A small network was shown many inputs. Here are its activations along a few directions, one row for each input.
Each table varies a few parts of the input and shows all the possible inputs, shuffled.
A made-up example of a description, with smaller parts first: one of 8 places around a ring, together with either a single point or one of 11 places along a line or (one of 3 separate values, together with one of 6 places along a line).
Shared parts are said once, and a part with two or three values counts as separate values.
In the rows, zero is written as 128.

Other details of the inputs vary at random and push rows far along two fixed directions, the same in every table; ignore that.

Table:
x1: [ 84 114 114 201 139 120 147  96 132  88 125 122 109]
x2: [120 147 160  79  91 170 115 105  77 121 153 120 101]
x3: [ 94 103 107 155 156  45 156 104 178 138  97 109 185]
x4: [132 134 112  86 156  73 106 125 186 178 133 127 203]
x5: [126 113 107 218 143 146 137 128 145 111 136 134 104]
x6: [149 137  91 206 133 131 151 129 152  93 130 142 104]
x7: [107  98 127 209 111 111 170 116 130 108 112 111  96]
x8: [113 105 156  48 150 107 141 156 129 174  98 113 178]
x9: [165 154 138  93 103 177  88 120  91 134 164 144  95]
x10: [101 142 145 101 114 155 126 110  93 115 141 121  83]
x11: [154 106  74 156 176  74 146 139 177 151 112 126 200]
x12: [130 129 161  43 141  95 127 140 135 152  91 134 195]
x13: [132  97  87 165 194  79 154 140 192 157  99 119 177]
x14: [125 129 164 122 102 158 153 135 109 113 115 125 109]
x15: [137 134  77 207 142 133 132  87 155 107 147 127 110]
x16: [129 155 117 117 133 158 105 112 126 126 162 134  89]
x17: [136 141 133 128 126 157  91 128 113 124 154 151 106]
x18: [107 122 156 120 115 145 116 124  89 111 129 137 105]
x19: [144 141 115 121 126 153 119 146 111 124 155 138  87]
x20: [155 151 144 130 113 174 126 140 130 129 141 139 109]
x21: [134 124  84 201 154 123 131 107 145 103 131 138  78]
x22: [141 148 115  81 167  96 116 127 190 159 120 138 209]
x23: [133 136 164  81  90 164 113 116  65 120 138 130  94]
x24: [131 121 140 115 100 145 142 134  82 114 133 121 110]
x25: [105 111 164 130 110 159 135 140  95 119 130 124 109]
x26: [154 148 169  64  94 161  96 154 110 172 162 131 122]
x27: [137 116 113  93 171  88 115 166 162 165 125 140 212]
x28: [109 106 112 200 108  98 166 123 122  98 118 119  97]
x29: [156 160 132 121 117 157 107 123 127 118 140 153 105]
x30: [113 152 153 110 107 150 135 109 114 104 129 129 111]
x31: [127  89 138  88 154  86 155 141 146 167  89 107 213]
x32: [124 139 182  45  84 134 102 132  83 148 137 132 117]
x33: [103 107 106 190 142 112 156 103 120  93 103 125  81]
x34: [107  98 135  85 160  75 141 161 139 151 100 125 211]
x35: [118 117 113 197 123 116 178 126 130  78 103 128 106]
x36: [133 140  83 215 123 137 111 117 161  93 102 105  99]
x37: [147 121 111  91 150  68 121 159 170 178 125 130 202]
x38: [121 148 167  44  80 159  84 147  98 128 105  97 126]
x39: [113 132  91 211 149 134 122 100 155  99 151 137 107]
x40: [113 122 133 117 115 139 147 141  90 111 127 124  88]
x41: [159 135 130 135 115 172 120 131 115 141 151 127 110]
x42: [154 156 158  56  98 144  77 137 108 160 162 145 117]
Each input here is: one of 2 separate values, together with either a single point or (one of 4 places along a line, together with one of 5 separate values).
- The inputs of x12 and x29 match in every part but the choice among 2 separate values. If x32 is changed in the same way as x12 into x29, which row does it become? => x42
- Change only the choice among 5 separate values in x20. List by row number the other rows that result. => x5, x13, x26, x41
- Change only the choice among 2 separate values in x34. List by row number the other rows that result. => x27
- Change only the place on the line of 4 in x1. List by row number the other rows that result. => x18, x25, x34
